Each row below holds a small network's activations on one input, seen along a few directions.
Each table varies a few parts of the input and shows all the possible inputs, shuffled.
Descriptions start from the smaller parts, as in this example, which fits no table here: ring(8) and (point or (values(2) and line(4)) or ring(9)).
Shared parts are said once, and a part with two or three values counts as separate values.

Other details of the inputs vary at random and push rows far along three fixed directions, the same in every table; ignore that.
To show where, the next rows are all for the same input, with only those details redrawn:
[ 11 -15   3  11  14 -16 -10  -3   7 -14   6]
[ 10 -23  -4  -3  23 -20  -5  15   7  -9   0]
[ -4 -19 -17 -29  13  -4  23  71  -7  32 -21]
[ 11 -30 -19  19 -24 -12 -34  12 -21 -30  36]
[ 11 -30 -19  19 -23 -12 -34  12 -20 -30  35]
[ 11 -38 -14 -18  38 -30  -6  28  10 -17  -1]
[  8  35  51  21  46  -5  31 -42  41  28 -38]
[  7 -17  -3  -2  16 -14   1  20   4   0  -3]

Rows:
x1: [  1 -37 -15 -31  38 -27 -21  -7  14 -39  10]
x2: [ -3 -28 -31 -38  22  -7  -5  40  -7 -16  10]
x3: [ -6  13 -20   8 -39  24 -15  10 -26   0  20]
x4: [  0  15   7   8  -4  11  -9 -31   2  -5   9]
x5: [ -3  24  29  -6  45  -5  10 -50  37   1 -28]
x6: [  2  37  16  22 -17  23  23  11   1  48 -17]
x7: [ -2  14  22  10  -8   2  34  -1   1  24 -27]
x8: [ 16 -39 -39 -20  19 -19   0  51  -3 -18   5]
x9: [ 11  20  15  22   1   6  24 -11   7  18 -19]
x10: [ -5  33   9  31 -47  32 -14 -26 -24  -1  27]
x11: [ -4  25  22  12   6   4  -7 -53  17  -4  -7]
x12: [  6  14   3  16 -14  12  23  11  -8  23 -12]
x13: [-13  36  31   9 -24  11  26 -10   7  41 -17]
x14: [  9   0  38  -3  61 -41   7 -61  57 -19 -17]
x15: [ -7   0  -9 -20   2  11   4  16  -5   8   0]
x16: [  3   4  -7   9  -9   7 -21 -14 -11 -27  28]
x17: [  8 -11 -13   8   0  -9 -38 -32   0 -47  30]
x18: [  2  13  -3  29 -49  20  -3  16 -24  26   9]
x19: [  1 -21 -16 -13  -1  -6   3  53 -15  10  -1]
x20: [-15 -16 -23 -44  -7  -6  26  68  -3  39 -22]
x21: [ -3  22  25  12  10   7  -4 -50  12  -8   3]
x22: [  5  17  -1  24 -24  16 -22 -33 -10 -17  28]
x23: [  2  47  43  12  27  13  59 -11  23  50 -53]
x24: [ 12 -48 -25   2  -6 -25 -30  18  -8 -32  22]
x25: [ -8  30   5   2 -10  27  15   4  -7  21  -3]
x26: [ 12 -30  -7  -1  10 -27   1  -3   7 -22  -5]
x27: [ -6 -15 -14 -41  32  -5   7  30   3  -4  -6]
x28: [-15  22  14   1 -19  17   5 -13  -7  18  -1]
x29: [-10  18  -4   6 -33  27  -4   5 -23  10  16]
x30: [  6  23  26  -5  53  -5  13 -48  39  -3 -20]
x31: [-11  -1 -31 -22 -21  23   7  55 -27  18   8]
x32: [ -4  14  15  -5  21   3   4 -32  16   1  -9]
x33: [ 14  -7  16  20  14 -17   2 -29  11 -25  -2]
x34: [-14   3  -7 -24  -3  15   8  28 -13  15  -3]
x35: [-21   9 -11 -18 -29  25   8  36 -28  26   0]
x36: [ -3 -15 -19  -4 -10  -3 -31  -9 -10 -32  22]
x37: [ -6  -4  16 -31  51 -17  10 -16  27  -7 -20]
x38: [  3  14   4  28 -24  13 -27 -41 -12 -27  35]
x39: [ 11  -5  18  15  14 -19  13 -31  18  -9 -15]
x40: [  6 -16   2 -37  77 -26   5  -9  34 -28 -13]
x41: [-22  33  20  -6 -20  27  25   2  -6  47 -21]
x42: [ -2 -39 -32 -32   6 -17   3  69  -8   9 -15]
x43: [ 20 -30 -12  17  12 -26 -36  -9   5 -47  34]
x44: [ 15  -9   3  40 -29  -5 -18 -29 -13 -31  25]
x45: [  0 -32 -17 -27  29 -27 -25  -9  13 -39   7]
x46: [ 14 -19  -6  31 -20 -11 -35 -12 -12 -32  35]
x47: [ 11 -29  13   4  33 -38 -11 -26  25 -30  -2]
x48: [-12  21 -12   2 -41  34   4  23 -28  25  10]
x49: [-12   6  -5   4 -49   9   4  19 -16  26   7]
x50: [ -2   5   1  18 -25   9 -28 -37 -11 -20  28]
x51: [ 24 -16  -8  33   0 -17 -28 -27   0 -51  35]
x52: [-11 -36 -36 -49   2 -23   5  65  -1  10 -12]
x53: [  0  11   4 -29  52   0  25   3  27  12 -27]
x54: [ -3   0  13  -3   9  -8 -13 -39  13 -13   2]
x55: [-17  22  17  -6 -19  19  11  -4  -8  26  -9]
x56: [  5  16  -7  29 -38  15  -9  15 -16  14  10]
x57: [-18  25   1  12 -62  35  -3   3 -32  28  13]
x58: [ -4  18  28  10   4   1  -7 -56  15  -3   0]
x59: [ 17   6  14  28  16 -10 -10 -29  19 -13   8]
x60: [ -5  28  16  19 -30  15  33   2  -5  39 -32]
x61: [ -9  -8  -8 -12 -20   5  34  49 -16  32 -23]
x62: [ 16  14  11  30  -1   2   4 -17   2 -10   7]
x63: [ -4  16   4   6  -7  11 -11 -25   1  -6   5]
x64: [-10  40  47  -5  39   7  28 -48  34  23 -35]
x65: [ -5  38  47   9  15   5  49 -17  29  60 -56]
x66: [  7 -21  -6 -24  36 -18  31  31  16  11 -34]
x67: [-15  31  11  -5 -11  29  22   7  -7  36 -13]
x68: [ -5   0   0   8 -14   5 -23 -27 -10 -21  24]
x69: [-14  23   9  -3 -22  21   9  -6  -7  27  -8]
x70: [-14  18 -20  -9 -36  30   6  36 -26  27   0]
x71: [ 12   2  10  27  -4  -5 -10 -17   3  -3   8]
x72: [  7  16  10  23 -11   9  19  -1  -6  14  -7]
x73: [-6 26  6  0 -8 21  8 -8 -2 19 -4]
x74: [  3 -14   5 -16  42 -22 -13 -36  26 -29  -1]
x75: [ -5  37  -3  27 -48  35  -9 -11 -22   8  16]
x76: [ -7  15  14  -7  18   7   9 -23  13   8 -11]
x77: [  1   7  -2   1  -3   4  13  28  -1  28 -20]
x78: [ -3  14   5  21 -30  14 -23 -39 -11 -12  23]
x79: [ 13   3   7 -12  54 -13  36  11  31  13 -33]
x80: [-14  19  -7   2 -45  33  -1  20 -33  19  14]
x81: [ -6   5   3   7 -15   9 -18 -21 -12 -17  21]
x82: [ -4 -27 -17 -22  -6  -5  10  63 -16  17  -9]
x83: [ -5 -19 -15   5 -46   2  -4  38 -27  15   7]
x84: [  8   4  35  27   6 -17  -3 -45  18 -10  -5]
x85: [ 17  17  28  33  18  -8  -6 -38  21 -12   5]
x86: [  2 -35 -17 -26  33 -21 -23  -1   8 -42  17]
x87: [  1 -48 -28 -25   6 -30  -9  44  -2 -12  -6]
x88: [  4 -13 -15   2  -6  -1 -29 -15  -9 -33  32]
x89: [  1  13  10  -2  26  -3  -4 -35  21 -13  -7]
x90: [ 10 -40 -12   8  -1 -25 -27   6  -5 -34  22]
x91: [ -9  -5  -7 -41  37  -1  18  23  14  15 -23]
x92: [ 14 -52 -25 -21  32 -34  -1  27   6 -31  -3]
x93: [  4   0 -15  20 -34  13 -33 -17 -22 -29  42]
x94: [-22 -20 -22 -74  36  -7  31  69   8  36 -45]
x95: [ 13 -29 -30  -3   0 -16  -7  29  -9 -21   4]
x96: [ 12 -40 -22 -17  29 -31   0  20  10 -28 -11]
x97: [  7  -1 -12 -21  36  -7  33  41  16  20 -35]
x98: [ -8  -5 -19   0 -33  16 -20  10 -26  -8  27]
x99: [  4 -11  -8  32 -51   5 -24   5 -26  -6  27]
x100: [-19  12  -9  -3 -47  29  -1  22 -31  23  11]
Question: What do these inputs look like to the network?
Answer: line(5) and (point or (values(2) and line(4)) or line(11))
Question: The inputs of x37 and x69 match in every part but the line(5) part. If x62 is changed in the same way as x37 into x69, which row does it become?
Answer: x8
Question: The inputs of x99 and x82 match in every part but the line(5) part. If x71 is changed in the same way as x99 into x82, which row does it become?
Answer: x19
Question: A walk changes only the line(5) part. It starts at x34 and steps to x86. List the rest of the walk in order.
Answer: x98, x91, x63
Question: Change only the line(11) part in x93. List by row number the other rows that result.
Answer: x1, x15, x31, x48, x50, x57, x58, x76, x88, x98
Question: Change only the line(4) part in x26. List by row number the other rows that result.
Answer: x8, x9, x66
Question: Change only the line(5) part in x76. List by row number the other rows that result.
Answer: x21, x32, x36, x81
Question: Change only the line(4) part in x18. List by row number the other rows that result.
Answer: x6, x24, x65
Question: Change only the values(2) part in x79. List by row number the other rows that result.
Answer: x59
